Each row below holds a small network's activations on one input, seen along a few directions.
Each table varies a few parts of the input and shows all the possible inputs, shuffled.
Descriptions start from the smaller parts, as in this example, which fits no table here: ring(8) and (point or line(11) or (values(3) and line(6))).
Shared parts are said once, and a part with two or three values counts as separate values.

Other details of the inputs vary at random and push rows far along two fixed directions, the same in every table; ignore that.

Table:
r1: -1 -4 -2 -12 -6 6 -4 -2 -4 7 2 -9 12
r2: 11 9 -12 -8 -8 -12 -6 -8 -5 -7 6 -13 7
r3: 0 -5 -7 -16 -2 0 1 -1 8 3 -11 -5 4
r4: -2 -11 -4 -19 -6 3 0 -1 19 12 -10 -11 13
r5: -8 -2 9 1 2 8 14 7 6 8 -14 10 -5
r6: 1 -21 -7 -5 -7 4 -9 2 5 -5 -7 -3 3
r7: -7 -20 6 11 0 11 2 11 1 3 -11 10 -10
r8: -9 -5 14 5 -1 6 14 6 10 10 -4 4 -6
r9: -5 -4 11 3 5 16 9 2 -7 11 -7 8 -2
r10: -11 -20 8 -19 -9 18 -1 3 10 26 -7 -13 16
r11: 6 3 -12 -17 2 -8 -8 -10 -1 -14 9 -5 4
r12: -3 0 1 -2 3 -1 7 4 10 9 -6 3 -3
r13: 11 -9 -17 -1 -4 -13 -18 -3 8 -14 7 -5 1
r14: 10 1 -14 -16 5 -9 -9 -14 -2 -9 6 -4 3
r15: 12 11 -12 -9 -3 -16 -9 -5 7 -4 4 -8 10
r16: 4 16 -2 9 13 -13 0 -1 -5 -12 17 11 -13
r17: -5 1 7 2 1 12 13 8 -1 10 -15 6 -3
r18: 10 22 0 16 10 -11 0 -5 -15 -11 13 15 -6
r19: -12 -12 -26 -5 -12 10 -31 -16 14 -3 -10 -36 18
r20: 6 3 -11 -14 2 -11 -9 -9 5 -10 13 -7 6
r21: 13 -5 -16 2 -5 -10 -18 -2 -6 -12 4 -10 8
r22: -11 -19 12 -10 0 19 8 -1 6 17 -12 3 5
r23: 9 4 -12 -11 -2 -16 -6 -8 6 -8 8 -11 1
r24: -13 -6 13 3 3 7 12 7 6 11 -1 5 -7
r25: 12 5 -13 -12 1 -5 -9 -13 -6 -11 6 -5 9
r26: 12 11 -14 -9 -2 -16 -9 -5 5 -2 3 -9 7
r27: 9 4 -12 -14 -4 -13 -4 -9 2 -15 4 -9 2
r28: 11 16 -5 5 9 -16 -8 -7 -7 -7 15 5 -3
r29: 9 8 -11 -10 -4 -7 -10 -8 -6 -8 11 -8 12
r30: -14 -21 9 -18 -8 17 8 2 9 14 -12 -7 8
r31: -9 21 29 41 13 -1 24 17 -10 6 3 29 -30
r32: 8 8 -11 -10 -6 -11 -8 -7 -7 -8 9 -12 8
r33: -6 -2 11 3 -3 12 14 6 -4 8 -10 2 -6
r34: -8 -9 8 -5 -8 15 9 7 5 23 -17 -4 10
r35: -9 -3 11 1 3 17 10 6 -7 8 -5 6 -3
r36: 5 2 -13 -16 -1 -12 -6 -9 -2 -14 7 -8 1
r37: 9 12 -7 3 13 -16 -5 -9 -2 -10 14 7 -7
r38: 7 27 -1 18 12 -14 6 1 -20 -23 13 16 -20
r39: 13 -5 -15 2 -6 -10 -18 -3 -4 -14 4 -10 10
r40: -1 0 5 -2 -5 6 9 2 -2 0 -6 -2 -1
r41: -11 -14 11 -10 -4 24 8 4 0 14 -10 -2 8
r42: 9 12 -6 31 12 -20 -6 6 -6 -22 14 21 -25
r43: 7 7 -9 -10 -3 -14 -10 -6 0 -6 12 -12 6
r44: 0 16 7 16 3 -2 11 7 -5 2 -4 13 -5
r45: 11 9 -10 -8 -9 -12 -6 -8 -3 -8 6 -12 9
r46: -12 -12 13 -6 -11 17 8 5 2 18 -9 -5 10
r47: 1 -7 -10 -23 -1 -1 -7 -8 1 -4 3 -10 7
r48: -6 -15 0 -20 -8 5 -1 -3 14 9 -2 -13 12
r49: -2 1 9 2 -5 0 5 3 5 8 -1 -3 1
r50: 11 31 -3 20 13 -15 8 2 -13 -21 5 19 -17
r51: -8 1 24 43 8 5 10 20 -5 4 -2 27 -22
r52: -3 13 10 18 10 -6 15 5 -8 -8 2 18 -24
r53: 12 7 -12 -9 -1 -8 -11 -12 -8 -4 9 -7 11
r54: -5 -15 11 17 -2 8 -1 13 3 11 -6 6 -5
r55: -13 -13 16 -6 -8 14 7 6 9 21 -7 -5 8
r56: -4 -17 6 13 0 15 3 12 -5 3 -12 6 -5
r57: -9 -3 13 2 -2 14 12 6 -4 5 -6 4 -2
r58: 4 -18 -7 -2 -6 7 -9 3 -1 -5 -8 -7 8
r59: -9 -14 15 -5 -3 16 4 2 8 25 -8 -1 11
r60: -19 20 3 52 13 6 -5 1 -4 -15 -2 11 -22
r61: 7 17 0 13 16 -15 0 -5 -4 -12 15 16 -13
r62: -13 -3 21 9 3 14 11 10 2 17 -1 10 -2
Each input here is: values(2) and (point or (ring(5) and (point or line(5)))).
Question: Changing only the values(2) part turns r8 into r23. The same change can be made to r51. Which row results?
Answer: r54
Question: Changing only the values(2) part turns r56 into r58. The same change can be made to r9. Which row results?
Answer: r25
Question: Change only the values(2) part in r10. List by row number the other rows that result.
Answer: r62
Question: Change only the values(2) part in r46. List by row number the other rows that result.
Answer: r32
Question: Start at r38 and move only the ring(5) part, one step at a time. The first step leads to r36. Which rows follow, in order?
Answer: r24, r43, r32

Table:
r63: 22 36 -21 0 11 -23 -11 -16 -8 -18 11 4 7
r64: 19 -22 -39 -31 -25 -15 -43 -15 16 -11 1 -45 35
r65: -11 -32 21 -20 -14 28 22 16 7 35 -25 -2 9
r66: 27 -19 -31 -59 -20 -13 -24 -19 4 -10 9 -34 36
r67: 16 39 -20 -4 4 -23 -4 -15 -16 -25 13 -8 -1
r68: 11 9 -6 -9 5 -11 5 -1 -10 -20 5 8 -7
r69: -6 31 26 33 9 4 25 13 -19 4 4 25 -16
r70: 29 -17 -39 -57 -11 -14 -27 -22 14 -7 -3 -27 37
r71: 10 33 -18 -6 13 -23 -11 -20 -10 -22 23 -3 -3
r72: 18 10 -21 19 5 -26 -30 -7 -8 -25 20 -3 -4
r73: -20 -30 6 7 -13 32 2 10 6 18 -30 -10 4
r74: 18 40 -21 -2 13 -25 -12 -20 -23 -30 26 -2 -3
r75: 14 -13 -29 -50 -10 -14 -12 -16 14 -10 -2 -28 17
r76: -13 -11 21 -11 -11 19 11 4 9 33 -7 -8 18
r77: 23 39 -18 0 9 -28 -13 -17 -23 -23 30 -2 2
r78: -6 10 24 24 23 -5 22 13 -4 3 10 40 -33
r79: -4 15 22 25 17 -9 28 17 0 1 1 35 -35
r80: 10 0 -34 -54 -17 -11 -23 -28 14 -8 3 -45 36
r81: -9 -24 10 -24 -9 22 18 8 5 19 -22 -4 5
r82: 14 21 -31 20 8 -29 -24 -11 -5 -46 15 -2 -13
r83: 19 0 -30 -50 -23 -17 -25 -22 13 1 9 -45 43
r84: -6 13 24 26 17 -8 27 17 0 -2 5 38 -32
r85: -18 5 15 52 21 9 6 12 -10 -8 0 30 -34
r86: -14 7 17 52 12 12 8 13 -18 -13 -3 29 -28
r87: 13 -4 -32 -53 -13 -15 -29 -29 17 3 13 -43 36
r88: -18 -14 23 -12 -16 33 21 10 5 43 -24 -12 17
r89: 18 17 -17 -12 12 -28 -6 -13 -5 -34 20 7 -10
r90: 23 -13 -25 -46 -16 -20 -14 -10 13 -1 3 -28 24
r91: -29 -38 11 7 -11 36 6 13 19 26 -34 -10 1
r92: -9 14 22 23 19 -1 28 14 -6 -8 0 37 -33
r93: 27 16 -13 -8 6 -34 -8 -7 -6 -24 26 7 -3
r94: -9 -22 -2 6 -6 9 -14 1 17 4 -5 -10 4
r95: -14 -30 9 8 -16 26 -4 12 4 17 -21 -9 11
r96: -29 -15 21 -14 -9 33 22 6 15 38 -27 -11 9
r97: -20 -37 17 11 -16 29 3 19 17 34 -29 -10 7
r98: -24 -33 8 7 -7 30 -3 5 14 13 -19 -7 4
r99: 10 -10 -1 -19 0 0 0 -1 -7 4 6 1 6
r100: 31 26 -19 -5 6 -35 -6 -7 -17 -35 23 8 -6
r101: -19 -9 17 -13 -9 18 13 4 19 31 -12 -8 12
r102: -8 7 23 56 11 2 6 18 -9 -4 4 30 -26
r103: 6 28 15 30 25 -24 17 8 -9 -21 22 41 -37
r104: -2 23 3 56 23 -6 -2 6 -27 -28 12 32 -36
r105: -17 -14 22 -12 -15 23 18 10 13 44 -20 -12 16
r106: -6 -26 17 -19 -10 13 15 13 13 26 -12 0 10
r107: 15 37 -18 -3 5 -33 -7 -14 1 -17 18 -6 -4
r108: -20 -18 28 -12 -14 37 18 8 3 40 -17 -8 20
r109: 14 40 -19 -1 12 -30 -10 -21 -11 -34 26 -1 -5
r110: 0 10 26 26 20 -6 22 17 -12 6 11 39 -28
r111: 15 -21 -44 -32 -20 -16 -41 -18 25 -11 -3 -47 27
r112: -4 12 24 22 17 5 26 12 -18 -9 4 37 -28
r113: -11 -29 12 -25 -2 26 12 4 1 21 -13 0 6
r114: 22 18 -24 22 2 -26 -28 -9 -18 -40 20 -1 -4
r115: -12 29 25 30 15 9 24 6 -20 -2 5 26 -20
r116: -20 -31 8 9 -10 21 -3 12 22 18 -19 -8 4
r117: -14 -33 9 7 -11 29 -8 9 0 21 -16 -8 10
r118: -20 -11 19 -13 -7 20 11 1 17 31 -8 -7 13
r119: -20 -34 8 8 -4 24 -8 8 18 23 -14 -6 3
r120: -6 11 16 54 7 4 9 20 -17 -5 -7 25 -28
r121: 17 21 -30 20 4 -25 -24 -10 -16 -46 14 -2 -9
r122: -11 -30 2 10 -5 28 -7 7 13 20 -29 -1 13
r123: -23 -38 22 -23 0 33 19 8 14 33 -20 3 3
r124: -8 27 28 33 17 -1 20 10 -14 13 12 28 -19
r125: 15 37 -18 -4 4 -21 -6 -15 -16 -27 16 -6 2
Question: Describe the family of inputs behind these rows.
Answer: values(3) and (point or (line(4) and ring(5)))
Question: Changing only the values(3) part turns r63 into r122. The same change can be made to r88. Which row results?
Answer: r120
Question: Changing only the values(3) part turns r74 into r113. The same change can be made to r71. Which row results?
Answer: r123
Question: Start at r68 and move only the ring(5) part, one step at a time. The first step leads to r100. Which rows follow, in order?
Answer: r106, r84, r92
Question: Change only the values(3) part in r66. List by row number the other rows that result.
Answer: r108, r114
Question: Change only the values(3) part in r80. List by row number the other rows that result.
Answer: r82, r92

Table:
r126: 5 15 5 11 1 -3 1 1 -8 2 8 5 0
r127: 0 -3 12 5 -2 10 9 9 -9 9 -4 7 1
r128: 13 5 -23 -29 -5 -9 -12 -18 -4 -15 4 -19 16
r129: 9 2 3 5 5 -8 4 6 -10 -7 7 12 -6
r130: 0 4 -4 17 4 0 -4 0 -12 -11 0 5 -8
r131: -3 20 3 5 7 -2 5 -5 -6 -4 4 4 -4
r132: -12 -45 -3 -26 -17 29 -9 2 17 20 -23 -21 21
r133: -4 -25 11 -14 -8 9 5 7 12 23 -9 -4 9
r134: 1 9 2 1 9 -9 8 -1 2 -7 5 9 -13
r135: -7 0 11 3 8 7 16 5 -4 -1 -2 16 -14
r136: -9 -5 19 7 -3 10 11 12 7 24 -6 7 -1
r137: 9 13 -19 -20 0 -18 -11 -14 7 -11 10 -16 8
r138: 2 0 -3 16 7 -7 -4 2 4 -11 2 8 -12
r139: 10 5 -25 -5 -5 -18 -22 -11 8 -15 8 -18 9
r140: -12 4 11 25 1 10 2 5 -4 3 -4 4 -7
Question: Changing only one part turns r126 into r129. The same change can be made to r140. Which row results?
Answer: r132
Question: Describe the family of inputs behind these rows.
Answer: values(3) and ring(5)
Question: Change only the values(3) part in r127. List by row number the other rows that result.
Answer: r128, r130
Question: Change only the ring(5) part in r135. List by row number the other rows that result.
Answer: r128, r131, r134, r137
